Each row below holds a small network's activations on one input, seen along a few directions.
In each table, some parts of the input vary, and every possible input appears once, in random order.
A made-up example of a description, with smaller parts first: line(6) and (point or ring(11) or (values(3) and ring(8))).
Shared parts are said once, and a part with two or three values counts as separate values.
In the rows, 128 means zero.

Other details of the inputs shift rows strongly along two fixed directions, in all tables alike. That doesn't count.

Table:
R1: [101 121  94  97 117 180 140 115 165  88 203 211 122 189 178]
R2: [ 36  93 175 110 142 125  90  59 140  74 135 182 147 120 183]
R3: [130 142 109 148 137  82  66 122  25 135  56 129 109 125 140]
R4: [108 156  90 141 158 124  45 105  65 187  89  99 112  87 145]
R5: [154 151 100 128 114 134 165 226 132 144 108 123  98 182 142]
R6: [196 106  75 125 120 124 207 194 141 127 124  94  90 116  92]
R7: [187 137  82 121 159 178 138 187 101 192 160 125 104 169 128]
R8: [136 100  95  53 126 151 151 139 126  59 213 174 159 185 158]
R9: [ 64  66 151 112 124 140 125   9 156  88 146 128 146  73 165]
R10: [173 119  88 155  77 118 210 186 144 132 111 105  64 151 114]
R11: [180 174 110 182 117 150 179 139 180 111 120  91 103 126  81]
R12: [131 112 162 157 112  51  77 143  71 136  38 121 110  65 130]
R13: [ 72 113 185 127 117 107 155  20 130  70 153 156 173 109  92]
R14: [186  96  98 155 129 149 195 174 147 183 155  88  86 131 101]
R15: [143 214 130 125 121 140 173 192 141 180 145 114 120 186  86]
R16: [113 140 178  87  95 155 173 123 189  93 211 187 159 164 101]
R17: [130 131 169 114  98 171 140 106 215  37 192 157 176 154 121]
R18: [131  89 175 147 148  79  70 109  83 188  85  86 136  67 121]
R19: [107 131 153 153 130  99  63 119 102 192  82  88 121  36 154]
R20: [151 104 152 120 138  41  80 134  76 146  51  90 140  67 119]
R21: [164 206 115 155 141 171 150 185 169 129 130 101 135 176 110]
R22: [ 86  66 172  64 164 106 102  70 106  43 122 152 202 120 160]
R23: [148 130  66 171  91 131 190 166 186 173 122 121  67 131 123]
R24: [ 41  89 161  82 155 152  74  51 145  90 148 144 154 102 167]
R25: [136 162 124 111 126 197 141  96 159  41 207 175 179 190 149]
R26: [125 197 129 150 157 104  82  93  40 176  73 134 150 120  81]
R27: [161 120 112 125 159 166 143 207 135 192 152  95 103 171 111]
R28: [ 95 119 135 171 112  60  59 114 114 178  54 116 118  70 133]
Each input here is: line(4) and (values(2) or ring(5)).
The inputs of R19 and R24 match in every part but the line(4) part. If R17 is changed in the same way as R19 into R24, which row does it become?
> R21
Which other rows agree with R3 in the line(4) part? List them by row number.
> R1, R4, R7, R8, R25, R26
A walk changes only the ring(5) part. It starts at R20 and steps to R18. List the rest of the walk in order.
> R19, R28, R12

Table:
R29: [147 132 126 148 123  90 128 154 110 152  86 104 108 101 116]
R30: [133 112 126 149 136  92 109 127  98 166  87  96 106  91 122]
R31: [111 152 131 142 142 107  84 121  99 162  91 113 123 108 131]
R32: [140 150 128 165 126  85 118 139 102 153  67  96 105 100 106]
R33: [199 154  75 145 112 143 187 236 152 179 125  97  80 142 109]
R34: [106  94 137  88 130 139 127  95 122  76 163 166 159 149 149]
R35: [139 126 127 150 128  99 119 151 117 166  90 104 104  99 121]
R36: [135 110 106  93 123 183 162 159 160 117 193 164 133 176 149]
R37: [127 107 118 112 111 171 177 136 181 115 182 148 126 147 134]
R38: [126 134 117 107 121 175 156 125 159 100 185 166 138 170 138]
R39: [106 100 152 125 122 109 128  72 118  86 122 134 141 116 128]
R40: [123 139 119 110 121 173 145 128 164  99 179 159 142 166 140]
R41: [146 133 106 105 116 178 161 187 164 136 176 155 120 173 143]
R42: [ 85 113 158 115 145 105  81  53  96  74 117 143 164 124 143]
R43: [124  85 129 105 115 154 157 131 169 102 170 146 135 139 145]
R44: [138 128 116 123 106 162 175 164 184 135 161 139 115 143 127]
R45: [ 97 133 146 116 123 139 111  89 136  95 148 159 152 142 140]
R46: [165 172  80 143 136 157 148 201 132 193 133 111  90 147 118]
R47: [147 152 111 144 148  96  91 154  75 165  77  99 113 111 122]
R48: [104 115 150 131 111 125 132  91 151  96 136 145 141 119 129]
R49: [ 83 104 197 113 141  99  84  44 108  88 122 136 185 104 125]
R50: [113 104 165  95 133 147 138  86 141  87 175 148 174 142 121]
R51: [141 128 114 127 103 169 178 148 189 109 171 140 124 150 127]
R52: [141 120 126 146 131  84 117 127  90 150  81  97 110  93 116]
R53: [152 159 140 151 153 102 100 139  95 173  87  81 129 102  96]
R54: [151 169  95 144 142 143 122 177 123 183 115 107 100 132 126]
R55: [155 138 103 102 113 164 169 189 157 119 169 155 125 176 134]
R56: [147 144 121 160 127  99 130 141 113 145  84  94 107 107 111]
R57: [ 80  91 165 130 135 103  91  51 121 101 114 126 148  84 143]
R58: [144 162 110 147 145 105 110 142  86 155  89 110 113 130 112]
R59: [ 80 118 165 117 137  98  81  55  96  78 111 150 163 124 140]
R60: [ 95 100 146 111 146 123  82  87 103 110 127 140 150 119 156]
R61: [142 146 119 165 125 106 125 127 113 161  91  99 103  99 107]
What is each input in this table made of?
> values(3) and (point or (values(2) and ring(5)))
Which other rows agree with R61 in the values(3) part? List them by row number.
> R30, R34, R36, R37, R38, R39, R46, R50, R52, R58
Which other rows does R57 become when the values(3) part takes its other values? List them by row number.
> R37, R44

Table:
R62: [107  89 141 112 114 125 137  97 142  88 144 148 136 125 146]
R63: [141 159 115 143 144 122 114 144 100 157 106 114 112 131 122]
R64: [140 151 125 139 142 117  97 140 101 156  99 110 123 121 125]
R65: [139 141 131 160 125 107 128 132 123 159  96  97 112  98 108]
R66: [136 152 119 134 137 118 110 142  99 159 107 120 119 125 123]
R67: [115  98 131 120 114 137 142 112 151 104 147 142 130 125 143]
R68: [110  94 142 121 124 129 135 102 144 112 141 137 134 113 139]
R69: [133 156 119 142 141 114 101 149 101 163  99 110 115 127 124]
R70: [196 136  69 116  96 194 232 250 202 149 187 134  92 182 120]
R71: [145 136 131 152 125 108 134 140 124 155 101  95 115 104 104]
R72: [118 131 135 117 138 130 111 114 123 114 139 140 145 132 137]
R73: [120 130 132 119 137 139 114 127 124 120 135 139 139 141 137]
R74: [116 103 153 118 113 124 147  99 148  87 143 140 146 126 125]
R75: [129 136 131 153 120 108 128 120 131 138 101 112 115 106 114]
R76: [121 129 129 120 134 132 113 119 110 126 133 139 137 133 130]
R77: [122 139 122 120 138 140 123 122 124 122 136 135 135 144 131]
R78: [139 150 117 144 146 112 102 137  93 156 103 113 121 126 123]
R79: [113 106 146 122 111 127 146  97 153  85 143 144 142 127 128]
R80: [121 139 125 116 136 138 118 121 123 118 138 134 139 137 134]
R81: [113 130 130 114 133 136 118 120 125 121 138 146 140 141 138]
R82: [114  85 145 107 122 132 140 103 147 100 152 140 141 125 137]
What is each input in this table made of?
> (values(2) and ring(5)) or ring(11)
List by row number the other inputs of the same sort as R76.
> R63, R64, R66, R69, R72, R73, R77, R78, R80, R81
Which other rows does R75 become when the ring(5) part takes its other values? List them by row number.
> R65, R71, R74, R79
